A small network was trained on invented records. Each row is its activation on one of them, seen along a few directions.
Records have a field called KELI. Each example row is followed by its value.
Other fields move the rows too, some of them a lot.
In the rows, 500 means zero.
Strong random noise was added to every row along 12 fixed directions; ignore it. To show where, here is one row again and again, with new noise each time:
[475 617 693 461 408 419 597 613 485 705 442 786 766 396 461 609 171 519
 385 374 611 363 662 653]
[443 495 495 599 700 463 504 544 209 553 628 681 624 449 558 463 740 571
 848 671 753 580 529 472]
[515 601 674 555 683 504 553 326 447 487 572 519 534 596 501 615 636 562
 616 564 628 526 335 371]
[437 280 298 505 580 526 539 649 412 680 517 470 631 289 769 281 393 687
 881 526 821 585 633 549]
[351 419 689 588 337 507 595 621 222 761 506 810 672 425 570 564 451 510
 883 453 643 449 441 768]
[517 590 313 497 631 437 314 307 546 390 420 439 476 470 254 359 557 440
 295 474 516 695 481 116]
[696 495 600 420 603 467 397 468 843 520 400 386 654 633 497 769 559 429
 426 371 649 636 451 885]
[466 710 661 546 660 581 395 257 409 451 376 406 482 451 359 471 594 516
 336 608 387 606 529 216]
[586 674 380 626 577 341 326 574 498 480 483 627 599 399 348 587 726 398
 402 462 452 589 734 346]
[481 434 703 511 301 685 585 468 479 441 550 384 176 723 553 631 744 481
 726 609 234 357 273 479]
[418 542 649 383 548 567 522 361 513 659 404 441 701 339 608 318 148 608
 366 553 703 526 673 541]
[643 527 693 476 185 224 474 265 899 800 412 487 637 435 590 478 204 346
 541 381 684 557 295 753]
[614 594 516 587 692 389 607 527 606 509 646 489 697 486 803 409 623 568
 611 572 579 617 616 492]
[452 571 589 600 634 559 695 513 338 349 575 610 557 668 606 263 705 512
 605 552 210 706 302 357]

[532 552 679 384 404 472 500 656 463 633 449 597 566 389 529 460 398 495
 478 737 546 377 769 766]	binos
[497 523 324 623 433 500 555 498 400 340 613 580 378 574 578 458 612 523
 530 424 286 462 458 168]	pilav
[342 282 454 554 391 693 799 720 365 545 456 458 429 481 741 115 375 667
 851 402 180 606 271 371]	lif
[378 445 540 558 528 688 402 382 225 386 455 432 375 567 491 530 684 464
 542 585 369 568 405 674]	guvit
[543 489 521 636 519 438 665 389 407 609 499 535 336 457 612 590 384 741
 958 476 661 396  81 220]	guvit
[621 569 325 501 319 147 481 445 544 448 747 734 376 560 402 548 474 353
 438 577 662 288 433 430]	guvit
[653 382 169 422 383 384 500 572 876 331 579 361 348 671 496 335 526 404
 429 356 377 605 318 346]	tar
[595 516 704 507 256 449 611 501 722 545 609 447 423 646 686 555 566 418
 620 528 361 423 349 675]	tar
[466 679 608 527 338 269 583 575 432 706 565 868 708 322 419 572 199 475
 377 430 650 263 722 434]	binos
[458 456 512 466 296 485 493 474 335 427 465 594 257 576 362 429 554 385
 512 639 292 413 372 541]	sesub
[509 327 261 411 343 408 429 628 605 501 675 588 469 585 450 550 563 391
 563 449 741 397 570 559]	guso
[509 459 353 386 174 393 344 315 656 422 644 356 106 552 291 494 517 308
 302 636 480 240 499 257]	mafis
[340 614 529 467 505 485 155 223 158 519 342 638 463 362  33 536 484 357
 285 626 675 525 507 461]	dap
[634 789 746 483 453 359 484 401 512 463 443 592 403 520 357 430 546 434
 386 762 302 487 401 395]	zata
[590 478 468 450 694 461 405 327 609 473 330 440 630 562 467 357 510 486
 534 497 661 845 254 599]	sesub
[547 542 418 526 544 460 390 425 703 456 557 363 444 528 333 800 568 443
 291 311 560 406 552 331]	lif
[523 606 600 556 819 524 624 473 358 440 491 415 477 443 553 397 552 664
 560 706 412 551 446 349]	mafis
[577 509 408 706 501 370 473 675 517 599 366 659 733 404 603 488 563 465
 729 239 418 778 389 708]	zata
[617 545 350 684 480 389 319 520 674 594 447 398 678 321 752 543 632 456
 588 352 526 697 705 656]	dap
[539 531 437 477 579 556 422 463 704 441 462 260 499 473 507 499 508 500
 276 429 423 560 648 397]	lif
[470 438 397 496 642 502 542 576 324 384 635 600 443 609 438 433 704 534
 692 627 582 534 379 387]	mafis
[461 239 379 406 212 522 321 525 582 610 516 371 339 469 483 479 571 368
 682 566 653 448 545 715]	guso
[533 497 448 490 384 397 328 509 480 600 425 469 409 328 412 293 604 410
 606 725 491 574 605 455]	guso
[446 329 299 449 304 591 376 653 446 513 435 522 428 468 500 570 478 471
 539 420 519 426 639 701]	pilav
[859 731 582 449 482 258 455 712 724 606 219 505 325 297 341 609 350 593
 491 698 366 361 537 471]	zata
[386 542 749 581 518 754 513 381 298 606 328 398 402 415 541 679 490 674
 666 538 447 395 476 402]	sesub
[410 556 720 358 380 437 563 362 408 502 535 721 663 615 448 128 398 331
 384 681 485 653 373 678]	binos
[313 476 584 635 457 645 468 369 239 574 364 585 717 436 689 297 512 498
 676 415 450 784 418 673]	pilav
[505 533 479 614 452 590 489 544 460 420 615 374 244 539 563 644 792 548
 646 585 337 347 538 242]	tar
[543 546 406 524 656 466 430 704 371 526 542 546 528 320 520 704 522 603
 486 609 658 324 859 622]	dap

Which value of KELI does each new row have?
[583 526 636 434 497 386 539 434 568 452 502 626 519 689 374 508 498 398
 527 518 539 595 130 701]	zata
[703 721 601 451 704 406 717 465 664 316 788 541 637 705 916 432 541 605
 388 732 585 449 609 548]	guvit
[378 469 564 610 473 692 444 305 378 423 626 429 402 659 556 747 813 474
 620 442 517 448 440 400]	sesub
[530 629 457 568 708 523 420 340 425 294 490 569 621 652 480 453 696 471
 399 452 453 784 374 453]	guvit
[481 463 467 460 696 588 541 718 461 493 258 544 679 452 365 388 376 571
 433 334 362 739 452 600]	lif
[472 369 363 411 479 577 542 680 420 449 529 463 384 498 569 235 521 574
 660 667 450 523 513 471]	tar
[542 690 882 440 536 329 660 194 595 698 712 463 643 411 789 321 327 570
 551 875 839 384 550 485]	guso
[435 476 402 568 638 386 560 338 405 419 757 625 675 613 637 410 567 460
 573 453 760 627 329 545]	dap
[463 453 251 525 601 326 309 349 521 535 415 617 709 432 230 343 458 377
 456 284 764 826 330 372]	guso
[438 464 490 431 311 496 507 607 429 544 559 657 382 523 318 611 445 467
 494 499 547 256 544 399]	guso
